Each row below holds a small network's activations on one input, seen along a few directions.
Each table varies a few parts of the input and shows all the possible inputs, shuffled.
A made-up example of a description, with smaller parts first: one of 8 places around a ring, together with either a single point or one of 11 places along a line or (one of 3 separate values, together with one of 6 places along a line).
Shared parts are said once, and a part with two or three values counts as separate values.
In the rows, 128 means zero.

Other details of the inputs vary at random and push rows far along three fixed directions, the same in every table; ignore that.

Rows:
row 1: [135 126 129 143  97 152 146 152 109 111  94 135]
row 2: [159  97 130 142 132 150  76 118  68 135 132 103]
row 3: [135 129  95 158 135 132 139 125 135 161 147 131]
row 4: [131 115 137 143  95 158 136 151 120 110  99 144]
row 5: [122 119 141 150  78 181 146 150 117  88  96 139]
row 6: [124 168 164 156  94 160 176 155 135 107 163 142]
row 7: [149 182 185  90  98 175 134 125  72  81 205 115]
row 8: [148 128 143  78 159  94 113 105 154 151 151 127]
row 9: [133  86  96 134 150 116  93 120 128 161 112 127]
row 10: [113 153 105 111 143  91 142 121 174 144 160 141]
row 11: [103 106 107 163 108 169 126 143 126 121  74 140]
row 12: [189 102 119 126 132 171  97 101  47 136 131 100]
row 13: [118 110  98 169 110 152 146 145 120 106  76 128]
row 14: [129 171 159 120  93 161 148 140 112  92 173 133]
row 15: [154  84  90 153 153 141  69  99  90 158 106 103]
row 16: [114  93  72 170 128 131 140 136 128 129  69 130]
row 17: [120 112  94 154 105 134 152 151 134 130  69 143]
row 18: [109 127 116 138 127 101 155 153 162 122  91 145]
row 19: [ 91 147 112 144 121  77 142 130 205 152 122 160]
row 20: [125 167 202  69 137 105 154 140 116  99 182 124]
row 21: [ 91 179 126 116 135  70 174 142 232 143 145 153]
row 22: [154 124 125  74 173  75 118  93 143 162 159 106]
row 23: [122 114  65 189 114 151 144 134 133 145 104 140]
row 24: [ 74 141 116 127 140  86 137 137 197 141  89 144]
row 25: [176 128 163 103 141 161 106 108  47 111 167  98]
row 26: [158 125 179 109 126 164  87 106  56 104 178  90]
row 27: [128 136 165  90 150 102 102 118 116 136 165 111]
row 28: [150 137 102  99 153 117 108  93 110 148 181 115]
row 29: [ 97 156 161 113 128  96 145 151 153 108 128 141]
row 30: [148 105 113  87 171  82 106  94 157 167 146 118]
row 31: [114 157 203 114  86 187 140 151 101  73 139 135]
row 32: [160  89  98 139 157 129  80  99  76 142 130  97]
row 33: [105 114  88 191  98 144 129 128 128 141 103 152]
row 34: [119 128 168 132  99 162 128 153 111  97 125 137]
row 35: [ 93 155 196 104  99 146 154 148 141  83 145 136]
row 36: [130 113 141 141  89 169 139 152 102 106 104 144]
row 37: [ 70 166 169  99 124  89 154 140 189 110 133 134]
row 38: [ 90 170 171 103 128  78 153 157 184 105 127 146]
row 39: [139 121 107  91 188  73 117  98 145 164 139 117]
row 40: [110 116  94 173 119 140 124 142 132 118  63 139]
row 41: [134  97 111 144 128 145 103 120 126 131 108 121]
row 42: [142 130 133  91 177  70  97  99 147 146 158 108]
row 43: [153 124  99 127 181  84 126 100 154 189 185 121]
row 44: [134 104  88 166 105 153 139 138 125 123  68 127]
row 45: [125 155 179 103 127 140 125 128  88  95 155 118]
row 46: [167  94  80 117 168 114 100  93 108 174 116 111]
row 47: [118 148 103 160 121 121 159 143 178 148 128 145]
row 48: [142  99 106 132 128 147 116 118 115 141 102 131]
Each input here is: one of 2 separate values, together with either a single point or one of 5 places along a line or (one of 3 separate values, together with one of 6 places around a ring).
Q: The inputs of row 27 and row 2 match in every part but the choice among 2 separate values. If row 37 is changed in the same way as row 27 into row 2, which row does it become?
A: row 26
Q: Which other rows does row 22 become when the choice among 2 separate values takes its other values? List them by row number.
A: row 44
Q: A walk changes only the place on the line of 5. It starts at row 6 and steps to row 47. List the rest of the walk in order.
A: row 21, row 14, row 7
Q: Which other rows does row 36 become when the choice among 3 separate values takes its other values? List them by row number.
A: row 30, row 48
Q: Which other rows does row 43 become when the place on the line of 5 takes its other values? List them by row number.
A: row 3, row 10, row 23, row 28

Rows:
row 49: [169 105 157  74 168  97  88 100 119 160 163 112]
row 50: [111 161 188 129  77 196 168 147  86  79 162 134]
row 51: [139 177 187  82 140  82 152 134 172 131 196 136]
row 52: [116  94  78 145 130 119  88 117 176 155  75 139]
row 53: [ 86 104 100 172 133 107 113 141 163 138  66 136]
row 54: [166 119 137 126 158 123  87 100  79 154 197 103]
row 55: [138  90 110 156 125 183 103 119  40 106  99 100]
row 56: [179 129 105 101 161 111 131 103 112 155 165 112]
row 57: [194 109  83 120 181  91  99  92 109 178 166 105]
row 58: [121 103 128 183  89 176 121 159  89  96  71 134]
row 59: [ 93 133  85 139 113 126 133 135 169 112  62 138]
row 60: [135  92 145 141 112 171  99 128  81 118 113 120]
row 61: [ 78 183 152 103 155  55 160 133 196 133 171 137]
row 62: [125 108  37 148 166  81 138 115 172 179  97 134]
row 63: [145 149 103 114 137 131 115  97 123 135 164 114]
row 64: [141 123 155 120 132 116 111 136 118 125 123 125]
row 65: [137  91  93 116 157  79 115 123 191 172  85 141]
row 66: [ 85 197 163 104 118  81 149 141 220 122 170 153]
row 67: [108  89  73 152 166  69  96 124 177 172  77 132]
row 68: [ 94 141 172 106  96 154 164 155 137  88 101 146]
row 69: [ 89 177 166 133  60 164 222 183 179  78 106 172]
row 70: [129 135 112  94 169  47 134 127 189 148 109 131]
row 71: [154 125 162 121 124 155 109 127  47  94 142 105]
row 72: [140 120 159 149 106 187 113 122  67 121 171 119]
row 73: [ 88 116  99 157 140  99 125 136 152 127  75 129]
row 74: [117 168 187  79 134  98 153 129 174 134 193 144]
row 75: [104 148 135 119 117 126 172 140 167 127 135 150]
row 76: [ 97 179 173 107 121 132 169 133 124  98 174 125]
row 77: [157 105 138 115 138 161  98 108  39 109 140  93]
row 78: [131 143 119 112 167  52 130 122 194 175 158 137]
row 79: [113 125 106 191  62 202 131 146 128 109  99 151]
row 80: [125 165 200  68 101 163 122 122 112  82 166 120]
row 81: [165 100  78 114 170  95 118  95 148 190 140 125]
row 82: [172 144 120 114 146 131  84  88  85 136 197 100]
row 83: [133 123 106  95 183  40 117 113 177 162 118 124]
row 84: [147 119 143 136 118 187 117 110  57 124 171 111]
row 85: [157  85 110  90 179 105  79  85 108 167 142  99]
row 86: [113 116  52 162 116 139 126 117 179 156  91 146]
row 87: [ 98 162 161 156  90 142 165 168 143 102 135 152]
row 88: [126 162 184  95 158  94 117 112 129 138 218 116]
row 89: [162 120 142  85 177  95  90  85 123 177 212 108]
row 90: [ 97 103  75 169 137 103 124 139 149 131  58 131]
row 91: [114 109  66 179 113 140 101 132 130 120  57 131]
row 92: [142 171 185 117 107 156 149 139  70  86 190 117]
row 93: [111 139 139 156  86 155 168 161 157 118 114 159]
row 94: [130  91  84 184 108 141 121 155 134 131  46 142]
row 95: [155 116  83 162 138 124 125 124 104 148 126 122]
row 96: [ 69 159 189  92 116 117 164 147 172  93 123 142]
row 97: [124 165 190  79 132 108  97 118 143 108 174 121]
row 98: [163 123 128 145 135 154 105 109  45 124 178  99]
row 99: [ 55 131 152 150  92 135 159 169 186 103  69 160]
row 100: [154 126 143 111 115 156 141 135  83  97 111 117]
row 101: [159 136 152 103 128 128 138 126 141 145 173 134]
row 102: [124 113  81 186 103 179 145 135  80 114 100 125]
row 103: [166  96 129 117 118 168 120 126  85 122 105 118]
row 104: [152  92 123 135 112 175 120 130  79 120  93 123]
row 105: [136  73 105 173 103 181 105 139  92 126  67 131]
row 106: [ 63 183 179 104  92 118 203 173 175  64  92 155]
row 107: [163 117 103 159 110 182 141 129  58 117 127 116]
row 108: [127  99  72 137 147 100 133 127 149 147  63 131]
Q: The inputs of row 78 and row 95 match in every part but one. If row 97 is changed in the same way as row 78 into row 95, which row does it become?
A: row 91
Q: The inputs of row 69 and row 57 match in every part but one. If row 103 is changed in the same way as row 69 into row 57, which row does it become?
A: row 70
Q: What is each input in this table made of?
A: one of 2 separate values, together with one of 5 places around a ring, together with either a single point or one of 5 places along a line
Q: A walk changes only the place on the line of 5. It starts at row 99 and steps to row 60. List the rest of the walk in order.
A: row 105, row 49, row 65

Rows:
row 109: [ 97 159 122 129 115 101 165 145 180 130 129 160]
row 110: [130 129 136 121 113 141 140 137 121 105 117 130]
row 111: [145  72  48 161 158 120  93 110 118 175  73 116]
row 112: [127  85  59 159 136 124 109 124 133 149  72 129]
row 113: [101 119 100 133 153  71 118 124 185 154 100 134]
row 114: [152 150 202  61 148 120 113 109 114 124 197 112]
row 115: [166 123 167 111 134 162 106 117  40 102 162 101]
row 116: [128 156 181 106 110 142 156 149 106  91 136 129]
row 117: [ 99 166 114 126 138  81 160 138 221 141 131 145]
row 118: [ 88 196 173 113 108 114 162 143 171 102 168 137]
row 119: [147 134 172  78 158 115  89  93 103 140 184 105]
row 120: [ 80 158 158 117 115 102 170 165 202 113 104 155]
row 121: [184 100 117 130 141 162 112 100  53 146 169 103]
row 122: [ 59 168 158 131 114  88 170 163 205  99  94 160]
row 123: [105 142 121  86 169  41 134 121 198 150 129 132]
row 124: [107 132 128 145 119 136 138 132 128 129 146 130]
row 125: [144 138 124 102 169  77  96  96 149 172 189 127]
row 126: [138 106 113 140 132 122 113 129 125 138 110 122]
row 127: [ 83 148  93 203  62 185 184 178 141  87  64 155]
row 128: [109 143 107 205  55 207 185 171 115  77  70 150]
row 129: [188 104 147 109 134 181  95  99  32 122 156  99]
row 130: [133 164 182 151  47 218 173 165  61  63 146 144]
row 131: [142  70  58 188 121 151  99 128 119 146  64 130]
row 132: [118 122 101 103 150  82 133 121 185 154 106 137]
row 133: [124 106 113 166  84 198 126 144  81  94  80 132]
row 134: [148 165 204  55 141 111 140 121 110 112 188 115]
row 135: [146  97 112 134 157 126  82 105 100 155 127 107]
row 136: [119 185 248  68  90 157 152 147 114  65 193 128]
row 137: [ 91 134  97 138 136  97 163 136 188 145 113 147]
row 138: [125 106  96 174 114 152 142 138 129 142 111 134]
row 139: [138 107 110 107 171  87  83  95 137 161 146 112]
row 140: [144 117 116  80 180  82  97  92 142 167 149 110]
row 141: [140  93  97 173 120 150 113 140 105 128  83 126]
row 142: [118 117 121 111 151 100 101 110 154 147 131 127]
row 143: [169 121 136 148 111 175 109 122  67 129 165 124]
row 144: [179  76  74 144 151 130  88 102  78 156 106 105]
Q: The inputs of row 130 and row 109 match in every part but one. If row 110 is changed in the same way as row 130 into row 109, which row does it become?
A: row 112
Q: What is each input in this table made of?
A: one of 4 places along a line, together with either one of 3 separate values or one of 6 places around a ring
Q: Which other rows does row 142 become when the place on the ring of 6 takes its other values? List them by row number.
A: row 113, row 119, row 122, row 135, row 139
Q: Which other rows does row 111 become when the place on the line of 4 takes its other values? List them by row number.
A: row 120, row 134, row 135
Q: Which other rows does row 128 become when the choice among 3 separate values takes its other values? List them by row number.
A: row 121, row 130
